These are the activations of a small neural network, seen along a few directions. Each row is one input.
Each table varies a few parts of the input and shows all the possible inputs, shuffled.
A made-up example of a description, with smaller parts first: ring(5) and (point or line(11) or (values(2) and line(6))).
Shared parts are said once, and a part with two or three values counts as separate values.
(in the rows, 128 means zero)

Other details of the inputs vary at random and push rows far along two fixed directions, the same in every table; ignore that.

Table:
R1: [152 118 145  79  82 108 134 198 120 103  74 180 162 182]
R2: [109 177  61  98 197 177 167  60 202  99 145 118  30 201]
R3: [173 119 145 103  66 117 127 194 123  82  72 165 161 170]
R4: [ 74 121 162 140 113  94  93 105  99 202 160  72 166  97]
R5: [112 135 111 161 185 175 128  89 191 145 208 120  85 113]
R6: [116 157 108  62 212 207 166  90 226 104 154 102  55 184]
R7: [115 146  61 106 198 177 176  91 230 115 151  74  79 203]
R8: [138 104 164  91  97 142 112 145 105 130 109 134 145 114]
R9: [181  76 154 160 157 103 130 193 106 118  62 207 162 161]
R10: [113 133 139 105 123 106 102 106  81 135  99 158 143 143]
R11: [ 81 143 138 182 127  73  82 131 109 162 165 126 113  24]
R12: [168  95 116  93 112 130 112 135  75  85  42 191 174 160]
R13: [ 53 154 170 178 101  78 146 118  77 163 249  67 103  16]
R14: [140 148 113 139  93 110 115 114 108 104  99 142 119 153]
R15: [172 101 105 136  89 103 127 175 127  94  66 130 198 180]
R16: [192 124 103 113  95 128 119 143  78  84  44 182 168 155]
R17: [ 86 121 188 214 123  94  91 118  80 243 218 109 109  47]
R18: [162 130 145 105  87 152 125 153 118 121 110 127 135 116]
R19: [136  87 121 120 123 138 117 126 121 136 105 102 178 131]
R20: [158 116 136 131 126  96 122 131 131 122 128 174 144  90]
R21: [ 86 134 152 182  74 120  97  87  95 221 191  32 137  43]
R22: [ 98 176  79 117 238 188 229 114 213  49 164 105  49 134]
Each input here is: values(2) or line(5) or (values(3) and ring(5)).

Table:
R23: [132 124 145 141 106 110 107 132  96 138 124 153 134  98]
R24: [148  89 164 141  86  93  95 168  74 154  99 153 196 114]
R25: [125 124 151 146  96 104 122 149 102 136 140 130 147  82]
R26: [198 113  86  85 188 168 161 159 173  46  63 198 128 209]
R27: [167  92 129 133  85  89 108 175  75 113  58 168 213 142]
R28: [120 132 146  93  77 125 110 122  90 132 105 120 147 125]
R29: [101 132 126 145 134 123 120 102 129 162 156  97 122 119]
R30: [127 122 123 145 138 143 120 103 144 151 150 101 120 110]
R31: [113 120 132 136 142 129 119 120 140 155 143 111 129 131]
R32: [117 135 139 134 142 141 141 133 145 130 162 115 108 106]
R33: [116 154  96 119 179 156 150  86 172 112 148 121  70 155]
R34: [ 89 152 127 132 167 151 154 104 175 140 186  87  75 115]
R35: [ 92 146 134 140 124 113 139 120 127 141 165 102 110 104]
R36: [123 128 156 120  61 117 100 133 100 160 121 107 146 128]
R37: [190 125  66  93 176 158 162 144 166  36  55 185 127 210]
R38: [119 132 137 144  97 100 129 147  99 125 129 125 146  97]
R39: [ 97 156 120 128 178 156 138  81 171 145 174 105  58 129]
What do these inputs look like to the network?
> values(2) or (values(3) and ring(5))

Table:
R40: [ 76 131 150 162 138 126 122  98 134 188 196  67 104  76]
R41: [122 110 142 164  99  92  88 130  84 168 133 124 168  84]
R42: [101 165  87 140 182 149 161  79 176 119 173 103  52 133]
R43: [125  99 163 162  74  76  96 159  74 165 127 121 195  83]
R44: [189 131  75  80 171 177 186 157 187  19  78 165 120 188]
R45: [110 161  93  79 154 204 153  54 205 127 159  50  62 186]
R46: [126 128 107 148 180 164 136  97 168 133 142 112  98 141]
R47: [149 106 139  95 127 101 138 190 104  94  80 191 180 159]
R48: [ 70 143 168 150 124 105 106  92 102 188 182 113  93  69]
R49: [128 109 174 117  11  76  54 145  26 173  68 136 199 118]
R50: [ 60 174 132 164 141 121 143  87 142 165 214  69  66  82]
R51: [199 126  73  80 167 163 168 157 154  28  58 188 128 185]
R52: [161 105 148 125 112 120 125 180 126 116 101 163 158 140]
R53: [178 103 141 124 112 116 117 168 112 111  81 190 168 148]
What do these inputs look like to the network?
> values(2) and (point or line(6))
Changing only the values(2) part turns R41 into R43. The same change can be made to R51. Which row results?
> R44
Which other rows does R52 become when the values(2) part takes its other values? List them by row number.
> R53

Table:
R54: [ 63 131 210 146  49  71  70 115  55 219 164 108 147  54]
R55: [150 143  82  87 155 167 165 118 162  66  98 128 113 161]
R56: [ 67 141 210 165  35  81  88 114  45 218 179  88 131  47]
R57: [102 153 110 121 181 197 148  77 205 154 183  67  46 145]
R58: [107 158 124 109 138 169 145  91 167 117 160  89  74 114]
R59: [114 149 131 147 166 149 126 102 155 148 176 132  61  99]
R60: [206  76 116 109 108 105 119 191  92  91  26 185 237 176]
R61: [ 88 153 116 121 146 142 117  80 151 148 165  97  91 129]
R62: [115 132 110 152 148 154 119  82 160 158 172  78 112 116]
R63: [185  99 131 128 126  89 120 185  73  87  44 226 191 143]
R64: [174 125 111  80 107 140 141 175 139  65  71 166 151 165]
R65: [103 141 116 159 170 127 154 132 156 119 179 112 106 101]
R66: [ 96 116 160 180  63  81  75 111  82 211 163  85 157  60]
R67: [164 102 119 123 158 112 163 190 129  72 101 174 165 145]
R68: [149 111 133 156 116  83 109 153  88 121  94 189 152 118]
R69: [154 117 107  98 173 180 148 130 179  94  99 128 116 192]
R70: [150 137 101  75 165 163 143 132 184  95 106 146 108 190]
R71: [ 87 113 195 175  62  94  74 112  75 224 177  85 157  45]
R72: [130 130 136 136  76 102 117 142  79 130 107 138 161 135]
R73: [132 103 162 104  78  81  95 159  62 137  84 170 189 131]
R74: [ 76 138 170 196  94  78  81 103  62 197 179 134 117  36]
R75: [156 130  99 101 108 128 134 152 120  70  78 154 159 152]
R76: [ 89 162 111 152 208 176 142  47 180 150 214  94  16  95]
R77: [ 79 173 109 117 165 185 150  48 181 136 207  51  30  97]
R78: [149 129  90 125 204 147 184 153 177  71 126 143 120 151]
R79: [150 110 112 144 144  95 157 185 138  89 106 164 161 138]
R80: [126 155  91 110 142 153 151  98 174  94 130  99  87 141]
R81: [ 69 117 199 165  61  88  76 110  47 228 173  81 144  49]
R82: [115 149 112 135 199 161 175 127 205 109 191 104  67 121]
R83: [179 101 115  90  97  82 114 185 100  79  24 197 206 195]
R84: [126 132 103 115 174 173 147  99 165 127 126  96 101 160]
R85: [150 122  83 110 171 172 146 121 171  93 100 125 122 192]
R86: [ 59 136 188 151  55  67  72 104  45 221 164 103 150  50]
R87: [114 152 132 121 119 155 141 109 151 142 164  99  81 135]
R88: [167  88 158 130  67  91  91 183  85 149  88 158 210 121]
R89: [107 159 111 125 147 160 152  82 145 135 159  85  79 137]
R90: [175  86 118 115  90  98 113 188  95  99  36 174 205 181]
R91: [158 109  98 112 168 167 139 112 169 111 123 118 128 164]
R92: [112 123 170 136  57  91 108 134  55 162 132 127 156 103]
R93: [202  91 139 116 124  98 120 202  88  70  34 240 193 160]
R94: [129 159  80 119 165 172 167  83 194 102 144  91  64 180]
R95: [151 125 107 119 197 153 182 159 191  68 131 147 115 155]
Changing only one part turns R66 into R60. The same change can be made to R79. Which row results?
> R78
What do these inputs look like to the network?
> line(6) and (values(2) or line(5))
Which other rows agree with R92 in the line(6) part? List them by row number.
> R67, R73, R76, R77, R81, R91
Which other rows agree with R62 in the line(6) part? List them by row number.
> R61, R65, R72, R74, R75, R85
Which other rows does R78 become when the values(2) part takes its other values? List them by row number.
> R63
